A small network was shown many inputs. Here are its activations along a few directions, one row for each input.
In each table, some parts of the input vary, and every possible input appears once, in random order.
Descriptions start from the smaller parts, as in this example, which fits no table here: line(4) and (point or line(11) or (values(3) and ring(5))).
Shared parts are said once, and a part with two or three values counts as separate values.

Rows:
x1: [ 32  11 -27 -13   0  13  11 -13   6 -12  12  -6]
x2: [ 13   4  -5  -9  10  10   0  -9  16   6 -10   5]
x3: [ 12  11 -13  -4   2  11   5 -22   7  -1  14   2]
x4: [ -1  -7   2  -2  -4 -17  -7  14  -3 -15   1  19]
x5: [ -9 -26  11  16   9 -11  -9   5  -7  -1  -9  11]
x6: [ -8   6   3 -12  -4  28  -4  -7   7  21 -11  12]
x7: [  0 -19  -2  14  -6 -12  -2   2  -4 -16  18   5]
x8: [-36  56  25   1  -7 -26  10  32  -7  22 -21 -74]
x9: [ 18 -19 -10   5  -8 -15   3   1 -10 -18  24  -2]
x10: [ -1   2   2   0  20  17   0 -14   2  13 -10   8]
x11: [-20 -17  14   4 -13   2  -7  11  -8   1  -7  18]
What do these inputs look like to the network? -> point or (values(2) and line(5))
Change only the values(2) part in x5. List by row number the other rows that result. -> x10

Rows:
x12: [ 15  25 -19  -4  -5  23  22  -3   9   7   7 -42]
x13: [ 23 -35 -28   1   2  28  26 -49   2 -36  25  46]
x14: [ 31  11 -18  -8  13 -34 -18   6   0  20   2  -8]
x15: [ 29   2 -15 -13  -3 -24 -12   3  -7  18  16 -20]
x16: [-20  17  22   0 -13  27  25 -20   0  16  -9 -32]
x17: [-42  -5  22  21 -15  -1  22  14 -21 -32   5  -4]
x18: [-33  35  18  -6   9   5   2 -12  16  32 -39   3]
x19: [  1  43 -22  -9  16  -2  -6  -1  23  23 -24  -8]
x20: [-35 -17  27  20 -17  10   7  20 -22 -13   5  -9]
x21: [ 38 -35 -15 -13  22  26 -19 -31   4  -4   0  64]
x22: [ 36 -44 -13 -18   7  40  -8 -30   1  -7  14  52]
x23: [  4 -24  11   7   3 -39 -30  29  -7  -6  -8   6]
x24: [-30 -17  30   2 -10   4  -9  21 -26   5 -12  -3]
x25: [-16 -14   8  16   2 -43 -31  32   8 -12  -8  22]
x26: [ 18 -29 -29  -5  23  19  -9 -30  20  -2  -3  76]
x27: [-31  -6  30   8   8  -3 -19  29 -17   4 -19  10]
x28: [ 24   3 -18   5  -9 -17   4   1  -4   0  33 -27]
x29: [-45  -1  20  13   3 -12  -8  29  -5   5 -29  25]
x30: [-10 -21   7  21 -18 -33   8  19  -9 -46  22  -7]
x31: [  0 -31  17   4 -11 -24 -28  30 -11 -12  11  -5]
x32: [ 14  19 -26  -2  11 -39 -11  10  14  17  -1   7]
x33: [-20  22  30 -15  -2  28   2 -10   3  28 -14 -23]
x34: [ 18  35 -15 -15  19   6  -9   1  12  25 -19 -22]
x35: [-15  27  25 -12  12  12  -1 -10   5  33 -33 -11]
x36: [ 16  27 -12 -20   2  17  -2  -3   6  22  -6 -35]
x37: [  8  37 -24  -3  -3  12  37  -9  11 -12   7 -37]
x38: [ 32 -39 -17   0  -7  45   7 -36   2 -23  30  45]
x39: [ 17  16 -24   5  -8 -27  20  -5  -2 -18  33 -23]
x40: [ -4 -32  11  21 -20 -21  -8  25  -9 -27  21 -13]
x41: [-25  29  15   1 -10  19  44 -20   4  -3  -7 -26]
The inputs of x41 and x35 match in every part but one. If x30 is changed in the same way as x41 into x35, which row does it become? -> x23
What do these inputs look like to the network? -> line(5) and (point or ring(5))
Change only the ring(5) part in x36. List by row number the other rows that result. -> x15, x24, x31, x33
Which other rows agree with x28 in the line(5) part? List them by row number. -> x12, x16, x20, x38, x40
Change only the ring(5) part in x19. List by row number the other rows that result. -> x18, x25, x29, x32
Start at x13 and move only the line(5) part, one step at a time. The first step leads to x38. Which rows follow, in order? -> x22, x21, x26

Rows:
x42: [-15 -19  24  19 -11 -25 -43  25   5  -8  -6  40]
x43: [ -1 -15   0   4 -25   1  29  10 -13 -13   8   8]
x44: [ 23  28 -26  -6   8 -24   3 -10  17  13  19 -17]
x45: [ 11  -3 -15  10 -11 -11  12   0 -25   6  25 -23]
x46: [ 17  10 -10  -4   1 -11  12 -30   0  -7   7 -20]
x47: [  3  -4   0  -7  19  55   4 -22  11  -2 -13  24]
x48: [ 29   9 -31 -12  -3  28  24 -29   8   5 -11 -22]
x49: [-90  86  63   2  -6 -16  17  46  -4  60 -71 -97]
x50: [ -6   0  16   3  14  -2 -33  19 -12  -8  -9  46]
x51: [ 40  17 -45 -20   7  13  17 -10  26  26  -9 -22]
x52: [ 17   3   3 -28 -11  36  15 -34  16   0  -8   4]
x53: [  4   5  -4  -7  10  38 -23 -20  20  39 -16  46]
x54: [ -8 -20  10  -5  16  10   9 -23   3  -4 -14  25]
x55: [-20 -41  19  22   1  -5 -11  22 -10 -30   3  15]
x56: [-17  -1   0  -1  25   7 -27 -14   0  16  -4  47]
x57: [-14 -24  17   6 -22 -15  -6  17 -11 -40  19  -4]
x58: [ 17  -9 -11   0  -8 -50 -15  28   4  -9  14 -32]
x59: [ -3 -22 -10  21 -11 -22  -6  14 -21 -16  31 -32]
x60: [ -7 -23  14  12  11  13   5  14 -15 -15   0  24]
x61: [ -1   4   8  -5 -14   4  18 -27   9  -8  13  11]
x62: [ 24  18 -21  -4  10 -25  -4  24  -9  -5  22 -22]
What do these inputs look like to the network? -> point or (line(4) and line(5))
Start at x58 and move only the line(5) part, one step at a time. The first step leads to x59. Which rows follow, in order? -> x57, x55, x42

Rows:
x63: [-21  -7  14  27 -24 -27   9  12   1 -21  16 -38]
x64: [ 18 -13  -2   2  -2 -40 -10  32 -22 -10  16 -23]
x65: [ 40  12 -27 -11   6   3  -7   0   8   8  22 -32]
x66: [ 38 -77 -20  10   9  32  -9 -39   3 -47  40  85]
x67: [ -4   4  -5   7  16 -45 -27  28   7   4 -14  18]
x68: [-43  -4  30   8 -20   7  17  24 -15 -19 -23  -8]
x69: [  7  19 -13   2 -21   9  26 -24  17  -2  17 -38]
x70: [-12  20   6 -12  19  35  -4 -22  -5  46 -13  13]
x71: [-13  21   5 -12  -9  41  35 -17   1   0 -23 -11]
x72: [ 23  34 -26 -14  29  -9 -12 -12  21  18 -10  15]
x73: [-31  -9  38  -6  -2  -7 -18  19 -16  23 -26  20]
What do these inputs look like to the network? -> point or (values(2) and ring(5))
Change only the ring(5) part in x67. List by row number the other rows that result. -> x63, x64, x68, x73

Rows:
x74: [ 12  27  -5   4 -11 -31   4   6  -4   7  20 -56]
x75: [ 39 -55 -29   5  -7  35  21 -44   3 -57  47  62]
x76: [  9  31  -8  -3  -4 -12   8  13   1  13   7 -50]
x77: [-26  -2  25  14 -22 -49  -1  40 -18  -6   9 -28]
x78: [-30   6  21   8  -6 -23  -4  36  -9  -6 -19 -23]
x79: [-47  22  40   2   1   0   3   3  -2  20 -38   1]
x80: [ 43 -63  -4 -17  18  28 -38 -17  -4  -3  20  65]
x81: [ 33 -68 -10  -6 -12  50  -7 -28  -8 -20  30  43]
x82: [  5  36 -11  -1   3  -1   2   6   5   9  -3 -49]
x83: [-28  -2  20  17 -10 -34  -1  39 -14  -3  -7 -29]
x84: [-44  14  28   5   2   0   7  15   0  17 -34  -7]
x85: [ -2  42  -4 -10   4   7   9   1   5  18 -14 -39]
x86: [ -8  42  -1 -12   9  18  17 -13  13  32 -20 -30]
x87: [ 49 -46 -38  -4  16   2 -36 -19  22 -16  17  89]
x88: [-12  52   9 -14   7  22  14 -20  12  37 -21 -21]
x89: [-39   7  25   5  -2 -17   0  23  -8   1 -29 -18]
x90: [ 45 -42 -57   6  14   6   2 -42   7 -44  37  90]
What do these inputs look like to the network? -> ring(5) or (values(2) and line(6))
Start at x81 and move only the ring(5) part, one step at a time. The first step leads to x75. Which rows follow, in order? -> x90, x87, x80
Change only the line(6) part in x86. List by row number the other rows that result. -> x74, x76, x82, x85, x88
